A small network was trained on made-up records. Each row is its average activation on records with the value named, seen along a few directions.
Values that are neighbours, or in one group, have similar rows; names and order tell nothing.
(in the rows, 500 means zero)
Random noise pushes rows far along 6 fixed directions. That doesn't count. These rows show it; they differ only by the noise:
[535 628 306 377 619 561 593 169 388 529 518 483 395 649 586 720 716]
[524 565 490 458 552 483 519 354 461 502 498 480 469 600 575 587 613]
[556 456 427 603 605 464 575 666 510 475 320 588 609 484 460 479 369]
[398 550 622 409 515 424 566 628 605 463 427 473 602 447 508 473 455]
[619 501 343 595 527 578 690 547 464 500 339 426 525 461 398 593 354]
[647 563 378 606 594 575 724 444 326 461 307 398 516 455 432 665 436]
[610 582 735 628 579 430 549 338 287 408 413 382 539 529 588 574 618]
[511 451 561 564 473 461 561 672 621 490 406 476 604 466 450 426 350]


Values of KATUS:
posot: [672 402 558 798 592 497 538 560 436 423 468 611 540 473 509 446 388]
pibez: [497 300 480 640 470 533 482 411 595 510 644 539 592 461 477 405 549]
rafe: [488 524 766 604 564 433 321 426 358 465 535 466 579 581 598 422 691]
dezu: [544 457 518 552 423 514 540 553 418 449 467 509 493 353 371 473 463]
lizus: [535 473 850 659 422 397 510 521 520 426 546 359 515 459 539 400 476]
puf: [398 543 596 360 451 438 576 542 594 486 565 502 512 406 582 367 491]
letad: [481 443 354 460 497 633 541 432 599 593 504 483 535 552 378 435 435]
libog: [471 561 571 487 601 387 424 447 251 422 462 637 528 421 526 504 538]
nov: [593 299 351 703 524 598 413 471 441 543 463 536 493 558 460 488 530]
fal: [502 501 562 451 375 414  53 702 552 605 589 653 349 662 586 373 462]
sugi: [670 460 327 605 361 615 628 393 547 585 507 352 406 576 405 578 400]
zede: [347 602 494 394 476 630 654 605 505 485 419 261 559 293 340 588 436]
kab: [681 383 357 715 546 674 791 395 616 576 430 396 632 450 270 447 280]
fima: [536 567 435 477 443 536 540 495 282 471 490 470 387 367 412 622 447]
nuri: [397 540 634 386 466 485 671 354 634 468 661 462 553 460 593 422 563]
farat: [517 313 455 651 462 580 483 527 572 482 533 507 574 439 421 440 473]
KATUS is arranged as a line.
Question: Which values are neighbours of puf? Give them in the order they are listed.
Answer: nuri
Question: Which values are neighbours of farat? Give them in the order they are listed.
Answer: pibez, nov
Question: Which values are neighbours of fima? Give them in the order they are listed.
Answer: dezu, libog
Question: Which values are neighbours of letad? Give them in the order they are listed.
Answer: rafe, fal
Question: How many steps from neighbour to neighbour lead from posot to kab, at the fewest?
Answer: 3
